m =
134	133	133	121	137	132	129	139	136	122	108	133	130	125
118	137	141	144	134	126	126	127	137	109	121	116	127	108
135	123	135	121	125	137	115	131	120	135	120	127	126	136
119	138	143	138	133	125	127	129	139	111	123	119	123	104
134	124	137	119	122	135	113	133	120	135	124	130	122	129
132	132	135	120	139	132	130	141	137	123	109	130	128	123
138	129	136	133	135	136	121	140	130	117	104	131	133	126
115	135	140	145	136	127	129	125	138	109	123	112	128	110
143	137	147	128	118	124	135	112	127	132	120	125	125	137
142	136	148	126	121	121	141	118	130	134	126	123	121	135
134	123	136	120	124	136	114	132	120	136	122	128	124	133
147	132	146	135	120	122	139	122	126	132	125	126	123	137
132	142	145	114	122	126	134	108	133	134	118	123	124	133
138	140	147	121	120	125	135	110	130	133	119	124	124	136
129	142	143	111	123	129	129	107	133	133	115	124	126	132
m[0, 0] -> 134
m[9] -> [142, 136, 148, 126, 121, 121, 141, 118, 130, 134, 126, 123, 121, 135]
m[14, 12] -> 126
m[13, 4] -> 120
m[8, 13] -> 137
m[2, 1] -> 123
m[6] -> [138, 129, 136, 133, 135, 136, 121, 140, 130, 117, 104, 131, 133, 126]
m[7, 10] -> 123
m[:, 7] -> [139, 127, 131, 129, 133, 141, 140, 125, 112, 118, 132, 122, 108, 110, 107]
m[9, 7] -> 118
m[7, 6] -> 129
m[13, 1] -> 140
m[11, 13] -> 137
m[10, 13] -> 133
m[14, 2] -> 143
m[:, 13] -> [125, 108, 136, 104, 129, 123, 126, 110, 137, 135, 133, 137, 133, 136, 132]
m[1, 5] -> 126
m[6, 13] -> 126
m[14] -> [129, 142, 143, 111, 123, 129, 129, 107, 133, 133, 115, 124, 126, 132]
m[5, 6] -> 130
m[11, 2] -> 146
m[4, 5] -> 135
m[4, 9] -> 135
m[6, 4] -> 135
m[8, 4] -> 118
m[0, 11] -> 133
m[3] -> [119, 138, 143, 138, 133, 125, 127, 129, 139, 111, 123, 119, 123, 104]
m[7, 13] -> 110
m[5, 5] -> 132
m[11, 10] -> 125
m[10, 1] -> 123
m[3, 0] -> 119
m[12, 5] -> 126
m[7, 0] -> 115
m[:, 6] -> [129, 126, 115, 127, 113, 130, 121, 129, 135, 141, 114, 139, 134, 135, 129]
m[0, 5] -> 132

X = 156  140  136  135  141  138  131  153  123  110  111
X[0] => 156
X[4] => 141
X[5] => 138

grid = [120  99 143 113 122 139 132 152 135 133 121 153 114 125 124 121]
grid[0]: 120
grid[5]: 139
grid[3]: 113
grid[6]: 132
grid[14]: 124

arr =
[[133 139 136 120]
 [131 114 125 136]
 [142 109 134 128]
 [133 139 136 121]
 [111 140 115 132]
 [114 119 112 141]
 [131 134 133 124]
 [129 126 127 138]
 [134 138 137 122]
 [134 142 137 121]
 [132 136 135 120]
 [139 107 132 132]
 [111 124 111 136]
 [123 153 131 123]
 [136 119 133 124]
 [131 115 126 136]]
Rows and columns are counted from 0.
(0, 0): 133
(7, 3): 138
(15, 2): 126
(12, 2): 111
(1, 3): 136
(4, 0): 111
(3, 2): 136
(8, 2): 137
(2, 1): 109
(4, 3): 132
(10, 1): 136
(6, 0): 131
(5, 3): 141
(7, 1): 126
(12, 0): 111
(0, 3): 120
(0, 2): 136
(13, 3): 123
(8, 3): 122
(13, 1): 153
(7, 0): 129
(8, 1): 138
(5, 2): 112
(13, 0): 123
(11, 1): 107
(2, 0): 142
(2, 2): 134

x =
[[125 140 113 120 142 119 114]
 [138 112 142 117 128 153 127]
 [142 144 142 135 150 123 132]
 [108 120 127 131 143 156 115]
 [128 120 145 123 125 120 114]
 [148 142 117 117 128 127 139]
 [121 122 109 121 111 132 118]
 [140 143 134 129 118 145 106]
 [126 133 127 140 112 142 143]
 [112 157 143 122 119 117 126]
 [109 151 134 142 135 148 141]
 [119 128 132 103 127 123 144]]
x[0, 0] -> 125
x[3, 2] -> 127
x[8] -> [126, 133, 127, 140, 112, 142, 143]
x[7] -> [140, 143, 134, 129, 118, 145, 106]
x[7, 2] -> 134
x[4] -> [128, 120, 145, 123, 125, 120, 114]
x[11, 5] -> 123
x[9, 6] -> 126
x[4, 5] -> 120
x[6, 3] -> 121
x[:, 0] -> [125, 138, 142, 108, 128, 148, 121, 140, 126, 112, 109, 119]
x[:, 5] -> [119, 153, 123, 156, 120, 127, 132, 145, 142, 117, 148, 123]
x[10, 1] -> 151
x[7, 5] -> 145
x[9] -> [112, 157, 143, 122, 119, 117, 126]
x[:, 2] -> [113, 142, 142, 127, 145, 117, 109, 134, 127, 143, 134, 132]
x[6] -> [121, 122, 109, 121, 111, 132, 118]
x[9, 1] -> 157
x[10] -> [109, 151, 134, 142, 135, 148, 141]
x[2, 1] -> 144
x[6, 2] -> 109
x[0, 3] -> 120
x[3, 1] -> 120
x[3, 3] -> 131
x[:, 3] -> [120, 117, 135, 131, 123, 117, 121, 129, 140, 122, 142, 103]
x[8, 0] -> 126
x[7, 3] -> 129
x[2, 6] -> 132
x[1] -> [138, 112, 142, 117, 128, 153, 127]
